A small network was shown many inputs. Here are its activations along a few directions, one row for each input.
In each table, some parts of the input vary, and every possible input appears once, in random order.
A made-up example of a description, with smaller parts first: values(2) and (point or ring(9) or (ring(5) and line(6))).
Shared parts are said once, and a part with two or three values counts as separate values.

Other details of the inputs vary at random and push rows far along two fixed directions, the same in every table; ignore that.

Table:
row 1: [-3.02  3.31  2.99 -0.12 -0.48 -4.99 -3.17 -0.33 -6.16  2.24  0.27  0.77
 -2.19 -0.53]
row 2: [ 0.26 -2.79 -3.22 -1.96  6.15  7.52 -6.94  2.78  1.37 -1.95 -3.82  4.60
 -4.23 -6.64]
row 3: [-0.46 -4.48 -2.00  3.95 -5.27 -3.36  5.94 -2.91  4.88  5.63  3.08 -1.78
  7.27  4.60]
row 4: [-0.94 -2.25  2.95  2.08 -4.01 -6.73  3.77 -0.03  0.66 -0.99  0.70 -3.78
  4.30  4.73]
row 5: [ 0.33 -3.36  2.87  5.54 -2.22 -1.24  0.95 -0.05  3.50  3.97  2.49 -0.54
  1.30  2.67]
row 6: [ 5.83 -2.93 -4.33  0.26  2.77  5.87 -3.21 -0.05  2.78 -1.40 -0.05  1.46
  0.27 -3.76]
row 7: [-2.47  4.74  8.55  0.63  0.75 -3.16 -3.19 -0.35 -5.01 -0.19  0.61 -0.85
 -3.06  3.42]
row 8: [-0.45  2.46  1.80 -2.62 -2.43 -2.70  0.49 -0.49 -4.49 -1.74 -1.67  2.69
  1.19  0.46]
row 9: [-1.58  9.25  5.82 -2.60  2.18  0.58  0.52  1.80 -5.10 -1.12  0.98  0.73
 -4.45  1.78]
row 10: [ 1.59 -2.75  0.25 -1.91  1.33  2.19 -4.45  0.39 -0.19 -2.26 -4.26  2.78
 -1.73 -1.37]
row 11: [-1.11  3.56  0.65  0.48  0.67 -2.00  0.83  2.44 -2.57 -3.87  0.81 -2.53
  1.17  1.38]
row 12: [ 1.45 -8.37 -5.81  1.56 -4.14  1.32  4.77 -1.54  5.25  3.08 -1.25  1.09
  5.17 -1.17]
row 13: [ 0.92 -0.30  1.53 -2.47  2.16  1.03 -6.02 -0.27 -2.90 -1.36 -2.75  0.67
 -1.65 -2.48]
row 14: [ 2.19 -7.36 -3.89  2.65 -1.57  1.26 -1.21 -0.12  4.10  3.26 -0.52  0.55
  2.77 -1.78]
row 15: [-4.25  3.22  3.61  1.06  0.27 -3.81 -2.56 -0.79 -2.63  2.64  0.64  0.23
  0.55  2.00]
row 16: [-4.47  2.30  1.85  1.18  0.35 -4.46  0.86  2.60 -3.52 -1.12 -0.01 -1.74
  0.85 -0.67]
row 17: [-0.67  6.38  2.96  0.55 -0.31 -2.25 -0.66 -1.75 -2.78  0.08  1.54 -0.58
  1.40  3.54]
row 18: [ 1.13 -1.64  0.63 -1.22 -9.44 -5.89  9.20 -1.55 -0.36  2.64 -0.28  0.80
  6.69  4.62]
row 19: [ 4.54 -1.33 -5.71 -2.71  5.93  9.55 -1.81  1.91  3.10 -1.80 -1.17  2.27
 -3.33 -5.20]
row 20: [-3.04  2.09  3.23  0.69  0.91 -0.89  0.65  0.72 -2.86  1.81  2.20  0.75
 -1.41  0.88]
row 21: [ 1.86  0.34  0.96 -0.67  5.37  2.45 -7.09 -1.04 -0.69 -1.19 -0.76  0.19
 -4.14 -2.96]
row 22: [ 1.45 -2.46 -1.13 -3.17  6.11  6.51 -6.42  1.46  4.37 -5.92 -2.69  0.91
 -7.47 -4.59]
row 23: [ 4.05 -3.49 -2.16  1.69 -6.72 -2.65  7.63 -2.59  4.17  4.09  3.94 -1.49
  4.81  4.14]
row 24: [-6.31  6.69  1.22 -2.17  3.25 -3.03  0.73  2.95 -7.59 -2.19 -1.52 -1.64
 -0.87 -2.93]
row 25: [ 0.71  4.59  1.98 -0.15 -1.02 -3.58 -0.84 -1.74 -4.54  0.19  1.83  0.04
 -0.42  1.00]
row 26: [-0.68 -3.79 -6.50 -0.49  1.96  6.09  0.88  0.22  5.19 -1.00 -2.17  0.07
 -2.87 -4.79]
row 27: [-0.91  5.09 -0.03 -1.43  0.43 -0.90  3.68  2.80 -2.10 -2.22 -0.28 -2.33
  0.53  0.72]
row 28: [ 4.03 -7.10 -4.37  1.76 -5.08 -0.11  4.89 -1.39  8.21 -0.77  1.84 -1.33
  2.67  2.09]
row 29: [-0.62  3.31 -2.47 -4.74  3.86  5.59 -0.57  2.04  0.60 -4.79 -2.56  1.04
 -6.74 -2.93]
row 30: [ 0.02  5.30  5.76  2.22 -2.26 -3.39  1.29 -0.62 -3.36  0.64  2.76 -0.74
  0.78  4.51]
row 31: [ 3.67 -1.83 -2.86  1.55  0.16  4.51  3.43 -0.94  7.34  1.61  2.63 -0.72
  2.65  2.72]
row 32: [ 1.84 -5.36 -5.82  2.23  1.98  3.81 -0.06 -1.34  4.38  2.96  1.98 -0.40
  0.49 -2.90]
row 33: [-2.08  3.18  5.00 -0.16  0.29 -3.27 -2.95 -2.24 -2.74  0.40 -0.42 -1.60
  0.61  3.74]
row 34: [ 0.81 -6.72 -4.00  1.07 -0.79  3.27  0.15  0.28  7.19 -0.58 -0.58 -0.16
 -1.23 -2.51]
row 35: [-3.63  2.51 -0.30 -2.55 -1.12 -3.15  0.51 -0.29 -7.50  1.23 -1.51  0.55
  0.30 -1.83]
Description of these inputs: ring(5) and (values(2) or line(5)).
The inputs of row 35 and row 6 match in every part but the ring(5) part. If row 20 is changed in the same way as row 35 into row 6, which row does it become?
Answer: row 30
Which other rows does row 26 become when the values(2) part takes its other values? List them by row number.
Answer: row 24
Which other rows agree with row 27 in the ring(5) part? List them by row number.
Answer: row 9, row 18, row 19, row 23, row 29, row 31
Which other rows agree with row 21 in the ring(5) part? List them by row number.
Answer: row 4, row 7, row 10, row 13, row 22, row 33
Which other rows does row 15 become when the line(5) part takes its other values? List them by row number.
Answer: row 1, row 2, row 5, row 14
